A small network was shown many inputs. Here are its activations along a few directions, one row for each input.
Each table varies a few parts of the input and shows all the possible inputs, shuffled.
A made-up example of a description, with smaller parts first: one of 8 places around a ring, together with either a single point or (one of 2 separate values, together with one of 4 places along a line) or one of 9 places around a ring.
Shared parts are said once, and a part with two or three values counts as separate values.
In the rows, 128 means zero.

Other details of the inputs vary at random and push rows far along two fixed directions, the same in every table; ignore that.

Table:
r1: [142 113 150 106  55 105 126 145 104  46 170  77 116]
r2: [136 121 149 109  77  93 132 137 136 122 167 119 116]
r3: [104 125 182 101  67  83 122 155 120  86 179 111 119]
r4: [128 129 120 154 212 167 133 107 130 195  93 168 131]
r5: [ 89 144 109 117 115 112  99 131 126 103 136 121 122]
r6: [105 121 176 116 113  78 127 149 153 164 170 158 134]
r7: [150 115 139 138 152  89 133 126 178 237 128 191 144]
r8: [106 139 158 108 102 124 138 153  92  39 191  75 110]
r9: [153 118 142 137 154  88 128 126 183 231 125 192 135]
r10: [143 120 157 116 100  69 126 143 160 164 177 150 125]
r11: [122 159  96 107 109  93 118 130 143  98 157 120 120]
r12: [136 149 131 116  99 125 124 115 105  70 180  88 104]
r13: [109 158 150 145 187 110 119 108 170 221 141 189 121]
r14: [111 126  59 140 154 206 125 114  86  59  48  85 146]
r15: [112 159 108 104 106  63 116 131 160 127 170 127 115]
r16: [106 116 159 109  73 132 130 143 102  70 146  91 119]
r17: [ 87 167 125 103 120  75 111 140 157 119 170 144 121]
r18: [157 110 117 145 153 143 138 110 151 207  74 165 137]
r19: [107 111 158 116  91 123 131 145 114  93 153 110 126]
r20: [147 144 135 128 156 104 144 128 146 157 165 142 118]
r21: [121 147  96 112  82 103 113 127 118  64 153  91 114]
r22: [163 141 101 153 174 169 146 118 121 142 102 126 131]
r23: [124 103 146 134 127 149 127 137 118 115 109 126 138]
r24: [ 80 162 130 114 114  68 103 135 165 136 166 150 118]
r25: [138 127 157 115  93  67 128 136 157 172 159 152 121]
r26: [130 140 122 161 211 169 140 118 139 186  85 165 138]
r27: [126 105 133 146 148 165 135 124 120 160  65 147 148]
r28: [134 130  96 149 167 239 138 111  66  60  65  74 136]
r29: [124 109 134 147 167 155 137 119 147 199  74 172 144]
r30: [160 127  99 155 206 158 138  97 134 199  95 164 129]
r31: [142  84 112 150 136 225 135 127  71  63  43  88 151]
r32: [145 108 133 115  74 128 136 138 105  80 152  90 124]
r33: [109 153 115  97  70  58 100 138 139  95 193 108 107]
r34: [166 131  77 148 155 227 143 102  72  63  71  69 132]
r35: [172  90  95 148 121 207 141 117  73  77  45  85 149]
r36: [125 105 142 146 167 142 130 129 149 192  91 175 150]
Each input here is: one of 2 separate values, together with either one of 4 places along a line or one of 5 places around a ring or one of 9 places around a ring.
- Changing only the choice among 2 separate values turns r31 into r1. The same change can be made to r28. Which row results? => r34
- A walk changes only the place on the ring of 9. It starts at r2 and steps to r32. List the rest of the walk in order. => r7, r10, r9, r1, r35, r25, r18
- Change only the choice among 2 separate values in r30. List by row number the other rows that result. => r4
- Change only the place on the line of 4 in r15. List by row number the other rows that result. => r11, r21, r33
- Change only the choice among 2 separate values in r25. List by row number the other rows that result. => r27

Table:
r37: [ 99 145 145 105  92 112 115 134 117  74 166  96 104]
r38: [103 148 138 107 105 123 128 138 114  74 145  98 120]
r39: [116 143 142 112 108 127 123 132 107  73 160  90 103]
r40: [153 111  87 140 141 180 134 116 110  99  83 102 132]
r41: [131 120 158 123  65 128 125 140 100  58 131  92 123]
r42: [130 145 142 102 106  67 124 140 163 139 187 144 117]
r43: [116 156 148 111 121 100 128 140 134 113 167 121 113]
r44: [145 129  98 147 159 171 151 113 105 121  87 122 141]
r45: [117 128 177 111  71  97 127 153 150 118 167 127 125]
r46: [143 124 104 147 152 185 131 110  96  98  99 103 135]
r47: [138 129 111 144 153 144 134 112 130 157 117 142 119]
r48: [131 126  95 141 146 145 120 127 124 136  88 132 140]
r49: [105 146 136 109  92  92 123 138 131 112 178 127 114]
r50: [135 113 161 121  80 141 137 146 100  82 163  83 128]
r51: [122 133 116 111 102 115 130 139 131  91 133 111 133]
r52: [114 130 123 101  77 111 122 143 121  63 160  95 119]
r53: [162  99 132 150 155 153 135 112 119 164  78 147 137]
r54: [135 146 125 138 172  77 122 128 185 230 138 194 129]
r55: [109 121 176 115  77  96 126 149 137 131 175 122 128]
r56: [136  89 122 138 146 165 151 121 123 172  70 137 147]
r57: [171 106 127 156 132 191 140 121  95 102  62 111 139]
r58: [136 132 123 134 143 126 126 109 133 159 140 147 130]
r59: [151 126  97 132 146 154 143 125 129 118  93 121 143]
r60: [105 140 139 111 110 126 110 124 118  94 151 113 119]
r61: [124 124 102 146 152 156 132 107 125 153  90 141 130]
r62: [144 127 107 143 163 128 123 118 139 171 105 149 128]
r63: [136  89 128 160 194 173 138 137 121 151  85 159 155]
r64: [114 140 132 137 166 110 116 112 165 203 125 176 137]
r65: [105 156 146 131 160  72 121 130 186 219 150 188 124]
r66: [147 125 117 134 161 114 120 111 169 194 124 171 138]
r67: [102 141 139 115  91 111 120 136 116  72 168  92 108]
r68: [117 145 139 107 109 130 126 138 108  71 160  94 110]
r69: [136 110 164 105  93  84 134 141 126 137 175 129 114]
r70: [141 109 140 147 157 118 124 113 149 212  76 180 140]
r71: [139  94 125 131 135 144 135 123 117 167  83 147 138]
r72: [131 116  95 144 137 182 128 102  96 105  89 117 141]
r73: [118 129 105 129 143 185 127 119  96  90  83 106 130]
r74: [133 117 103 132 138 144 119 112 139 140 100 138 144]
r75: [126 156 141 138 181  83 137 127 186 225 142 187 130]
r76: [123 143 131 118 112 129 131 137 110  79 161  92 117]
r77: [130 122  99 140 135 139 115 123 118 126  96 123 128]
r78: [132 124  87 151 158 180 144 115 111 129  65 131 148]
r79: [124 148 138 116 119  88 130 134 143 148 180 147 114]
r80: [129 141 130 143 170 119 131 118 154 181 126 152 118]
r81: [107 141 145 106 105  51 115 136 179 164 180 158 112]
r82: [128 131  98 145 152 182 139 122 101  97  72 108 144]
r83: [131 115  93 141 127 164 112 120  99  95  94 105 140]
r84: [165 101 124 149 128 211 147 127  99  97  70 103 148]
r85: [117 137 117 115  91 112 123 145 107  63 144  89 127]
r86: [132 136 131 114  93  98 109 135 117  89 179 101 116]
r87: [101 104 158 137 162 105 123 149 152 168 132 178 146]
r88: [125 121 185 104 107  53 141 145 171 194 196 157 114]
r89: [137 138 119 116 100 116 131 144 106  68 149  89 124]
r90: [116 148 152 113 123 103 114 125 135 125 175 128 111]
- Changing only one part turns r39 into r37. The same change can be made to r76. Which row results? => r65
- Changing only one part turns r55 into r50. The same change can be made to r60. Which row results? => r90
- What do these inputs look like to the network? => one of 2 separate values, together with either a single point or one of 6 places around a ring or (one of 4 places along a line, together with one of 5 places along a line)
- Change only the place on the ring of 6 in r69. List by row number the other rows that result. => r50, r53, r57, r84, r88
- Change only the choice among 2 separate values in r61. List by row number the other rows that result. => r47
- Change only the choice among 2 separate values in r79. List by row number the other rows that result. => r49

Table:
r91: [133 119 170 103  50  78 126 153 130  88 175 104 115]
r92: [105 170 135  88  86  29 104 138 157 101 230 121 100]
r93: [144 102 153 127 106 171 146 146  90  63 123  87 139]
r94: [135 156  83 148 188 122 108 104 162 196  99 171 134]
r95: [126 153  84 122 120 152 119 113 108  79 114 100 122]
r96: [135 112 158 105  56  79 132 156 124  87 191 106 120]
r97: [100 176 134  87  88  27 112 149 159 111 225 121  97]
r98: [131 144  83 153 180 193 119 106 102 104  84 108 131]
r99: [111 165 102 150 208 127 130 105 176 219 103 184 132]
r100: [167  87 105 145 118 194 145 129 100  95  62 101 154]
r101: [138 105 156 121 111  90 127 125 160 197 135 163 124]
r102: [ 93 173 138 104 105  93 116 129 132  87 198 112  97]
r103: [142  90 143 130 110 197 142 124  68  71 100  81 130]
r104: [120 157  96 145 215 126 132 114 167 215  99 181 129]
r105: [156  90 125 147 122 235 150 127  53  41  55  66 145]
r106: [150  99 146 158 194 148 141 114 153 240  91 193 145]
r107: [ 74 133 167  89  55  39 102 161 153 102 199 131 119]
r108: [158  94 124 151 166 125 132 114 162 237  87 190 147]
r109: [162  83 111 155 147 230 158 126  59  74  58  90 152]
r110: [126 145  93 139 166 158 126 111 109  94 119 113 122]
r111: [ 93 107 128 131 120 184 124 138  79  52  89  92 142]
r112: [117 123 187 110  64 106 132 149 102  75 183  91 113]
r113: [149 109 135 153 153 116 131 117 170 242  81 192 143]
r114: [106 180 117 113 143  52 119 122 197 203 173 177 120]
- What do these inputs look like to the network? => one of 2 separate values, together with either a single point or one of 5 places around a ring or one of 6 places around a ring
- Changing only the choice among 2 separate values turns r111 into r107. The same change can be made to r99. Which row results? => r114
- A walk changes only the place on the ring of 6. It starts at r112 and steps to r103. List the rest of the walk in order. => r106, r109, r93, r105
